[ 0  9 70 72 73] ⇒ 73
[80 -9  0 40] ⇒ 40
[ 61  35 -50  20  76] ⇒ 76
[ 92 -76 -52   4 -98 -44 -69] ⇒ -69
[67 74 90  1] ⇒ 1
[ -2  49  63  37  80  23 -30] ⇒ -30
[ 55  21 -46  17  56  79] ⇒ 79
[ -4 102  60  16] ⇒ 16
[  2   9  37  76 -57  58  18] ⇒ 18
[-90 101  45  34   9  46] ⇒ 46
---
array([[5, 4, 6, 4, 3],
       [7, 3, 3, 5, 4],
       [5, 1, 1, 2, 4]]) Out: 4

array([[ 526, -985, -797, -758,  453, -658, -877],
       [ 385, -905, -796, -769,  429, -762, -762],
       [ 129, -858, -603, -689,   60, -640, -679]]) Out: -762

array([[179, 185, 373, 182, 467, 359, 180],
       [608, 173, 765, 203, 676, 820, 230],
       [317, 858, 844, 863, 189, 672, 852]]) Out: 230

array([[ 40,  -6,  -5,   1, -15,   2],
       [ 34,  -1,  16,  -5, -11,  -8],
       [ 26,  27, -15, -47,  12, -25]]) Out: -8

array([[9673, 7549, 9530, 9237, 8366, 8995],
       [9305, 7719, 9754, 8646, 8468, 7509],
       [6484, 7215, 4704, 5458, 2201, 1198]]) Out: 7509

array([[ 46,   1, -28,  40,  -3,  16,  11],
       [  8,  -8,  -6,  22,  20, -12,  -4],
       [ 45,   1, -30,  41,  -3,  16,   7]]) Out: -4
---
[[ 66 -66  -4 -11]
 [-39 -28 -94 -39]] gives 66, -94

[[ 67 -32 -46 -72 -80 -65]
 [ 48  74  56  57  42  59]
 [ 52 -34   6 -60 -75 -73]] gives 74, -80

[[-58  86  54  23 -28 -38]
 [-56  73  29  -3 -50 -43]] gives 86, -58

[[-81 -46  19 -14  10]
 [ 31  13 -28  27 -47]] gives 31, -81

[[  29   60  -54   10  -92 -101  -84]
 [ -61  -68   97  -71  -68   97  -36]
 [  98   55  101   92   74   67   91]] gives 101, -101

[[ 11  27  27  60]
 [-26  -4 -74 -51]] gives 60, -74
---
[[ 0.04 -0.07  0.17 -0.03]
 [ 0.15 -0.18 -0.16 -0.22]
 [ 0.14 -0.15  0.00  0.01]] value 0.17, -0.22

[ 20.24 -14.23   9.07 -14.69 -11.58  19.73  -0.65] value 20.24, -14.69

[-11.131  15.854  -7.363  18.867   8.619] value 18.867, -11.131

[[-0.17  0.10 -0.17 -0.20 -0.19  0.14  0.13]
 [ 0.17  0.17 -0.17  0.18  0.13  0.11  0.17]] value 0.18, -0.20

[[-0.100  0.215  0.036 -0.017 -0.132 -0.173]
 [-0.076  0.196  0.044  0.000 -0.100 -0.146]] value 0.215, -0.173

[[-0.080  0.164 -0.144 -0.081 -0.122  0.142]
 [-0.080  0.134  0.089  0.168 -0.122 -0.078]] value 0.168, -0.144

[[  30.305  160.103 -173.190 -198.120   33.764   96.621]
 [  49.487  140.197 -139.692 -173.608   58.125  123.771]] value 160.103, -198.120

[[   6.9  208.6   59.4   15.4   -3.5]
 [ 155.1 -151.3   52.1  102.4  200.4]
 [ 170.0 -132.5  102.2  153.8  211.8]] value 211.8, -151.3

[ 1.140 -1.864  1.085  1.459  1.178  1.273] value 1.459, -1.864

[ 1.1 -1.5  0.7 -1.8 -1.1 -1.9] value 1.1, -1.9
---
[64, -25, 32, 15, -15, 94] yields 15
[[68, 11, 31, -10], [72, 15, 37, -11]] yields 15
[27, -4, 79, 84, 21] yields 79
[-21, 64, -73, 31, -71, -3, -4] yields -71
[59, 30, 39, 75, 47] yields 39
[[81, -22, -22, 1], [23, -26, -77, -17], [-48, 54, 36, 32]] yields 54
[-53, 81, 7, -7, -57] yields 7
[77, 82, 51, 49] yields 82
[-47, 80, -9, -39, -55] yields -9
---
[[-0.9, 0.1, -2.1, -2.2, -0.8],
 [0.6, -0.2, 1.9, 2.1, 0.4],
 [0.5, -0.2, 1.6, 1.7, 0.2]] gives -0.9, 0.2

[-12.286, 16.165, -11.847, -5.013, 0.697, -1.231, -14.342] gives -12.286, -14.342

[[-159.284, -8.946, -110.277, 115.016],
 [54.951, 60.335, 48.311, 18.081],
 [-1.427, 67.263, 60.510, 85.935]] gives -159.284, 85.935

[0.13, 0.01, 0.01, 0.00, 0.02, -0.10] gives 0.13, -0.10

[[21.705, 50.507, 56.491, -13.156, 139.218, -188.740],
 [-17.768, -155.785, -50.311, -123.013, -210.393, -41.042]] gives 21.705, -41.042

[[51.628, 180.819, -6.122, -61.325, 15.775, 156.924],
 [-61.619, -66.039, 97.371, -181.761, 92.685, -68.508]] gives 51.628, -68.508
